Each row below holds a small network's activations on one input, seen along a few directions.
Each table varies a few parts of the input and shows all the possible inputs, shuffled.
A made-up example of a description, with smaller parts first: one of 8 places around a ring, together with either a single point or (one of 2 separate values, together with one of 4 places along a line) or one of 11 places around a ring.
Shared parts are said once, and a part with two or three values counts as separate values.

Other details of the inputs vary at random and push rows far along three fixed directions, the same in every table; ignore that.

Table:
r1: [-28 -20 -15  21  23 -37 -29  -3 -21   9   4 -51]
r2: [-16   3  61   5 -20  -2   0  35 -16  -7 -20 -14]
r3: [ 23  20   0 -26  11 -18  37 -18 -21 -22 -21   1]
r4: [ 26   8 -35  13  -3  39   1 -38  57  -8  -2  37]
r5: [ 14 -15 -16  10 -16  10  -1 -12 -14  21 -24 -17]
r6: [-37 -28  10   3  13 -36 -11  17  -5   6  32 -21]
r7: [ -6  10  53 -42 -45   7  30  11 -28  -1 -19   2]
r8: [-22  24  20  -1  14   9 -11 -32  14 -41  18  -3]
r9: [-18   6   8  13  31 -46  -7  34  17 -32   7  -9]
r10: [-17  15  18 -50  10 -18  24  -7  12 -24  12  -6]
r11: [ 39  16 -21 -27 -38   9  41 -15  13  -4  -6  47]
r12: [ 14 -42 -40  38  -9 -16  -9  29  -2  53 -31 -23]
r13: [  9  40 -40 -20  50  -7  -4 -14  29 -30  24  21]
r14: [-32   2 -32  -9  11 -15 -22 -30  23 -13  35 -12]
r15: [-21  -3  89  -2   2  -4  20  23 -32 -28   5  -7]
r16: [ -4   7  -1  -3  35  16 -14 -21   2 -10  33  10]
r17: [ 24  11 -43   1  11  33  -8  -8  34  18   1  26]
r18: [ 34 -34  10  20 -37  30  19 -13 -42  36 -29  11]
r19: [ -7 -27 -33  46  -3  -2 -50  58   4  52  -2 -21]
r20: [ 24   9   7   9 -40  48  -7   3 -24  24 -14  28]
Each input here is: one of 4 separate values, together with one of 5 places along a line.
The inputs of r3 and r5 match in every part but the place on the line of 5. If r11 is changed in the same way as r3 into r5, which row does it become?
> r7
Which other rows does r4 become when the place on the line of 5 takes its other values? List them by row number.
> r2, r8, r9, r15

Table:
r21: [ -8  42  63 -72   4 -16  41  18 -40 -29 -10  -4]
r22: [  0 -16  33   3 -44  17   8  10 -24  18 -13   3]
r23: [-59 -26 -19  -6  49 -91 -21  23   7  -6  33 -67]
r24: [ 14  12 -38 -31  -7  31  18 -91  34 -24  20  26]
r25: [  2  13 101 -18 -22  -1  33  56 -72  -2 -41  -8]
r26: [ 26 -34  50  51 -66  31   3  60 -52  53 -50  13]
r27: [-17  14 116 -22 -33  16  15  57 -66  -2 -20  -3]
r28: [-22   6 -85  40  70 -67 -41  53 113 -26  49  10]
r29: [  2  31  47 -43  14  -6  36 -11 -29 -35 -13  -5]
r30: [-55  -1 -22  11  65 -44 -57  20  26  -9  47 -45]
r31: [-65  35  12 -14 115 -45 -46  -8  20 -63  58 -51]
r32: [   3   88   -5  -77   37   13   39  -51   99 -105   49   75]
r33: [  47   -6 -103   10  -29   63   -4  -94   63   16   14   53]
r34: [ -30  -18 -122   40   62  -10  -76  -57   90    1   69  -17]
r35: [ -2 -23  35   5 -49  15  11   4 -25  18 -13   0]
r36: [ 24 -29 -15  34 -65  64  -7 -39  11  31  -6  35]
r37: [-10  35  64 -71  -1 -19  44  13 -41 -29 -10  -7]
r38: [ 14  32  23 -19  17  25  11 -13 -10 -21  -6  13]
r39: [ 31   4   4  -9 -18  -4  28  27 -29  17 -36   9]
r40: [ -23   54   76 -100   24  -25   56  -28  -33  -68    8  -10]
r41: [  48    1 -104    9  -24   66   -7  -87   63   16   14   55]
r42: [-34 -51  -7  58  18 -54 -37  49 -10  29   3 -55]
r43: [ 18  -7 -22 -17 -28   4  22 -17   1  13  -9  13]
r44: [-36 -54 -44  83  33 -37 -69  35  21  33  21 -46]
r45: [ 30 -10 -17  28 -51  71 -14 -19  13  32  -6  44]
r46: [-12 -20 -29  29  35 -64 -26  74  -9  31  -8 -41]
r47: [ 29  -2   6  -7 -22  -7  31  22 -30  17 -37   5]
r48: [-26 -43 -18  45  23 -63 -29  58 -11  30  -3 -53]
r49: [ 66  -7 -68  30 -39  57   5 -23  19  41 -30  48]
r50: [  1  37  27 -35  27  17  20 -48  -3 -47   6   6]
r51: [  12   44  -13  -57   36   19   36 -110   24  -68   18   17]
r52: [-33 -33   1  61  31 -34 -54  63  -7  27   8 -43]
r53: [-12  37  29 -44  15  22   9 -39   2 -40  19   8]
r54: [ -9  22  42 -22  17  21  17 -61  -6 -51  11   2]
r55: [ 59 -25 -69  36 -72  64  -5  -8  20  66 -26  53]
r56: [-32 -45  -8  56  22 -51 -40  55 -10  29   2 -51]
r57: [ 43  17 -60 -20   4  21  28 -70  27 -14  -6  32]
r58: [-41 -19 -27   4  64 -92 -14  19   4 -12  18 -64]
r59: [ 64 -30 -37  55 -66  41   0  48 -15  78 -55  39]
r60: [ 42 -43   5  45 -95  31   0  86 -40  93 -56  27]
r61: [-24  23  73 -33  -3  19  11 -15 -24 -33  10  -2]
r62: [-26  -6 123 -17 -48   7  23  42 -70  -3 -21 -14]
What is each input in this table made of?
> one of 2 separate values, together with either a single point or (one of 4 places along a line, together with one of 5 places along a line)
The inputs of r37 and r39 match in every part but the choice among 2 separate values. If r45 is changed in the same way as r37 into r39, which row does it become?
> r52
Start at r21 and move only the place on the line of 4, one step at a time. The first step leads to r60. Which rows follow, in order?
> r30, r27
